Each row has a name. Each piece below is followed by the name of the row it came from. Each question is about the rows just above it.

[-0.04 -0.07  0.05 -0.12 -0.02 -0.01 -0.06 -0.12  0.09 -0.03] = rore
[-4.85  5.05 -2.08  1.44 -3.12 -3.00  1.12  1.76  3.18  2.29] = minel
[-0.96 -0.02  0.29 -0.33 -3.14  1.47 -2.18 -0.96 -0.36  0.56] = moge
[-0.03  0.07 -0.03  0.00  0.13 -0.09  0.02  0.00 -0.01 -0.01] = Fim
[ 0.83  3.30 -0.76  3.81  4.14 -4.47 -4.42 -4.12 -2.32  8.58] = Vam
[ 1.26  1.12  2.94  0.03 -2.93 -0.50  2.05  3.06 -0.60  1.34] = Niz
[-0.08 -3.34  1.53 -0.65  2.65  0.71  0.55  6.90 -5.90 -2.03] = mosal
[ 1.50  3.37  2.43  1.91 -4.43 -1.70 -0.01  0.00 -0.01  0.02] = rupo
[-0.70  2.78  0.82 -2.15  0.83  3.30 -0.76  3.81  4.17 -4.47] = duba
[ 0.37 -0.29  1.13  2.17 -1.00 -2.80  0.69  1.58  1.71 -1.78] = Dilor
[ 0.68 -0.76 -1.06  0.40  0.42  0.89  2.09  0.14 -0.61  2.97] = Kun
[-6.62 -4.10  5.40 -1.63 -1.14  1.83 -4.99  5.36  0.14  0.75] = mufev
asked: [ 0.02  0.00 -0.01 -0.01] => Fim
Where do [ 0.83  3.30 -0.76  3.81  4.17 -4.47] appear? => duba
asked: [ 1.71 -1.78] => Dilor
Where do [3.37 2.43] appear? => rupo
[-0.70  2.78  0.82 -2.15  0.83  3.30 -0.76  3.81  4.17 -4.47] is in which row? => duba
asked: [-2.08  1.44 -3.12 -3.00  1.12  1.76  3.18  2.29] => minel
asked: [ 0.03 -2.93 -0.50  2.05] => Niz

[ 1.94 -0.29 -1.16 -1.90  6.18  2.01 -1.94 -5.93 -1.18] -> Sonot
[ 1.48  3.15 -1.47 -2.02  4.11  3.27 -2.84 -4.76 -1.71] -> fumu
[-0.43  6.15 -0.26 -0.20  7.01  3.32 -6.21 -8.24 -1.13] -> Daduz
[ 0.69  7.47 -1.54 -3.17  3.29  2.64 -6.66 -9.26 -1.04] -> raso
[ 1.97  6.22 -2.53 -0.11  7.16  2.93 -3.22 -7.88 -5.00] -> nuvu
[-0.41  1.40 -0.51 -0.68  4.30  1.86 -3.02 -5.45 -4.07] -> dama
[-0.04 -0.23  6.09 -2.42 -1.79  3.79 -3.13 -7.79 -2.73] -> zopar
[ 4.41 -3.13  3.79  3.81  8.36 -5.90  1.72 -7.38 -2.71] -> dusu
[ 0.40  1.68  0.25 -0.82  3.70  0.78 -1.36 -6.00 -3.51] -> sibis
[-0.04 -1.79 -0.23 -2.42  6.09  2.39 -4.91 -6.50 -1.11] -> Gegip
[ 0.45  4.17 -0.50 -4.82  5.52  2.57 -2.65 -5.06 -2.79] -> Guka
[ 0.78  2.91  0.33 -4.52  9.15  2.13 -2.77 -6.99 -3.16] -> gif
Which row holds [-0.11  7.16  2.93 -3.22]? => nuvu
Which row holds [-3.17  3.29  2.64 -6.66]? => raso
asked: [-0.23  6.09 -2.42 -1.79  3.79 -3.13] => zopar
[-0.04 -1.79 -0.23 -2.42  6.09] is in which row? => Gegip
Which row holds [ 1.97  6.22 -2.53 -0.11  7.16  2.93 -3.22 -7.88]? => nuvu
[-3.13 -7.79] is in which row? => zopar

[-1.20 -3.25  0.26  0.71  0.76 -0.29  0.08 -0.95  0.80 -0.16  0.34  0.84
 -0.87  1.06  0.29 -0.78]  gabib
[-2.64 -6.25 -0.18  1.10  0.88 -2.10 -0.83 -3.21  0.09  1.16 -0.29  2.79
 -2.13  2.73 -0.67 -3.18]  peb
[-1.21 -4.05 -0.32  1.06  0.10 -0.28 -0.50 -2.28  0.41  0.53  0.10  0.29
  0.06  1.80  0.07 -1.16]  mobi
[-3.07 -7.28 -0.60 -0.25  2.59 -0.40  0.13 -1.31  0.91 -1.11  0.26  4.10
 -4.03  2.42 -0.24 -2.96]  velav
[-2.64 -0.18 -6.25 -2.11  0.15  0.28  0.48  2.16 -0.44 -0.55 -0.11  0.97
 -1.15 -1.25 -0.26  0.34]  Noto
[-2.71 -7.54 -0.48  0.62  1.24  0.07 -0.50  0.53  0.06 -0.28  0.10  0.41
  0.29 -2.28  1.80 -3.08]  kirir
asked: [-0.28 -0.50 -2.28  0.41  0.53  0.10  0.29  0.06  1.80  0.07] => mobi
asked: [-2.64 -6.25 -0.18] => peb
The row with [ 1.10  0.88 -2.10 -0.83 -3.21  0.09  1.16 -0.29  2.79 -2.13] is => peb
asked: [ 1.16 -0.29  2.79 -2.13  2.73 -0.67 -3.18] => peb
Where do [ 1.24  0.07 -0.50] appear? => kirir
asked: [-4.05 -0.32  1.06] => mobi

[ 6.22  6.13 -3.31 -1.93  7.06 -3.85 -3.34  6.68 -3.43] = rike
[-1.77 -3.43 -3.01  0.78 -5.71 -0.11 -3.15 -5.32 -0.60] = Biz
[ 2.09  4.40 -2.73 -0.28  7.67 -3.44 -1.16  3.67 -2.88] = torif
[ 2.09  4.40 -2.73 -4.70  6.00  4.76  6.47  1.23  5.66] = nemop
[ 3.12  2.42  1.21  2.11  2.28 -5.04  1.12  1.94 -5.38] = Kug
[-3.12 -5.41 -3.35  4.32 -8.33 -1.85 -2.59 -6.33 -0.99] = biki
[ 2.08  2.94 -5.18  1.52  2.36 -5.75 -3.29  3.35 -4.82] = zod
asked: [-8.33 -1.85 -2.59 -6.33 -0.99] => biki
[-1.85 -2.59 -6.33] is in which row? => biki
Which row holds [ 2.94 -5.18  1.52]? => zod
asked: [ 2.09  4.40 -2.73 -0.28  7.67 -3.44 -1.16  3.67 -2.88] => torif
asked: [ 3.12  2.42  1.21  2.11  2.28 -5.04  1.12  1.94] => Kug
Which row holds [-3.01  0.78 -5.71 -0.11 -3.15]? => Biz

[-1.62  1.46  4.89  2.16  0.03 -3.19 -2.30 -3.82 -1.10  0.11 -0.04 -1.15
 -2.37 -0.75  1.24  5.96] -> vufir
[-2.99 -4.17  4.80  3.94 -1.08 -2.50  2.75  1.35  3.94 -2.27 -4.19  1.27
  4.27 -0.78  7.04  2.22] -> sada
[ 2.28 -1.45 -4.26 -1.36 -1.10  2.77  2.16  3.42  0.97 -0.91 -1.10  0.79
  2.76  0.26 -0.86 -5.05] -> Pozal
[-1.88  1.70  4.78  1.91  0.43 -3.18 -2.49 -3.74 -1.36  0.38  0.44 -1.23
 -2.65 -0.59  0.91  6.11] -> tevet
[ 0.19 -5.55 -0.16  2.42 -2.65  0.72  4.86  4.71  4.42 -3.76 -5.24  1.90
  6.53 -0.66  5.61 -3.49] -> nukat
[-3.58 -3.50  6.16  3.97 -0.12 -3.52  1.75 -0.26  3.47 -1.33 -2.70  0.87
  2.64 -0.65  7.00  4.06] -> Berut
[-2.57  1.13  4.93  1.98  0.75 -3.17 -2.04 -3.63 -0.82  0.43  0.26 -0.97
 -2.39 -0.46  1.88  6.18] -> mot
[ 1.26 -1.67 -2.31 -0.31 -0.98  1.60  1.87  2.62  1.16 -1.04 -1.45  0.76
  2.51 -0.03  0.42 -3.32] -> gapod
[ 4.86  2.06 -7.48 -3.82 -0.96  4.68 -0.13  2.27 -2.29  0.21  1.31 -0.38
 -0.40  0.45 -6.37 -6.51] -> riza
[ 1.56 -2.57 -2.62  0.13 -1.77  2.00  2.74  3.40  1.93 -1.91 -2.68  1.09
  3.93 -0.22  1.35 -4.30] -> Nefem
[ 0.19 -5.55 -0.16  2.42 -2.65  0.72  4.86  4.71  4.42 -3.76 -5.24  1.90
  6.53 -0.66  5.61  3.97] -> Fol
[-3.82 -3.50  6.16  3.97 -0.12 -3.52  1.75 -0.26  3.47 -1.33 -2.70  0.87
  2.64 -0.65  7.00  4.06] -> lineg
Where do [-1.23 -2.65 -0.59] appear? => tevet
[ 0.19 -5.55 -0.16  2.42 -2.65  0.72  4.86  4.71  4.42 -3.76 -5.24  1.90
  6.53 -0.66  5.61  3.97] is in which row? => Fol
asked: [-4.26 -1.36 -1.10  2.77] => Pozal

[-1.73 -0.21  1.44 -3.05  2.33 -0.51 -2.02  1.82  1.35  0.21 -3.43 -2.42
 -1.63  0.92 -2.15 -0.46  0.69]  lamub
[ 2.84 -1.91 -0.29  2.14 -3.52 -2.13  2.96  1.35 -3.43  1.82 -2.42  0.21
  3.19 -2.70  2.42  0.80  1.18]  pitat
[ 0.16  5.55 -1.75  6.80  3.76  5.68  0.85  3.90  4.93 -3.40  3.24  1.08
 -0.60  3.37 -0.41 -3.26 -3.68]  Geba
[ 1.13 -4.00  0.72 -0.91 -3.41 -3.87  0.86 -2.96 -3.24  3.61  0.34  0.03
  1.17 -2.82  0.95  3.02  4.00]  ziza
[-3.09 -2.99  3.89 -5.78  0.49 -2.73 -3.74  0.51  0.13 -0.62 -5.44 -4.19
 -2.88  0.18 -3.29  0.65  1.54]  dur
[ 1.63 -3.06 -0.27  0.13 -3.44 -3.24  2.37 -3.18 -4.27  3.12  1.73  1.41
  2.01 -2.65  1.76  3.40  3.63]  domib
[ 3.23 -0.65 -1.57  3.80 -2.82  0.37  3.21 -2.65 -3.06  1.38  4.16  3.57
  3.45 -2.11  3.28  0.93  0.26]  bufa
asked: [ 1.82  1.35  0.21 -3.43 -2.42] => lamub
asked: [-2.82  0.37  3.21 -2.65 -3.06  1.38  4.16  3.57] => bufa
asked: [ 5.68  0.85  3.90  4.93 -3.40] => Geba
asked: [ 3.21 -2.65 -3.06  1.38  4.16  3.57] => bufa
asked: [ 0.21 -3.43] => lamub

[ 1.13  2.37 -1.00 -3.13  2.50  1.64 -0.13 -2.32] = zof
[ 2.31 -0.81  5.08 -0.09 -1.02  1.67  2.51 -6.77] = Vebe
[-0.25  3.79 -0.60 -1.49  2.50 -2.32  1.64 -0.13] = tirus
The row with [ 3.79 -0.60 -1.49  2.50 -2.32] is => tirus
asked: [ 2.50 -2.32  1.64 -0.13] => tirus
asked: [-2.32  1.64 -0.13] => tirus

[-2.66  0.31  7.28 -0.25]  liva
[-2.66  0.31 -2.36 -0.25]  gizu
[-2.66  0.31 -0.25 -2.36]  Gika
The row with [-2.36 -0.25] is => gizu
Which row holds [-2.66  0.31  7.28 -0.25]? => liva

[-1.94  4.03 -2.51  3.13] : zevuz
[-2.97 -0.53  8.87 -3.15] : Lod
[ 0.69  2.41 -6.09  3.20] : beki
[ 4.47 -3.87 -4.03 -0.88] : vuka
[-0.46  3.48 -5.26  3.59] : vara
[ 4.47 -3.87 -4.03  2.82] : Lilar
asked: [-2.97 -0.53] => Lod
asked: [ 4.47 -3.87 -4.03 -0.88] => vuka
asked: [ 4.47 -3.87 -4.03  2.82] => Lilar
asked: [ 3.48 -5.26  3.59] => vara

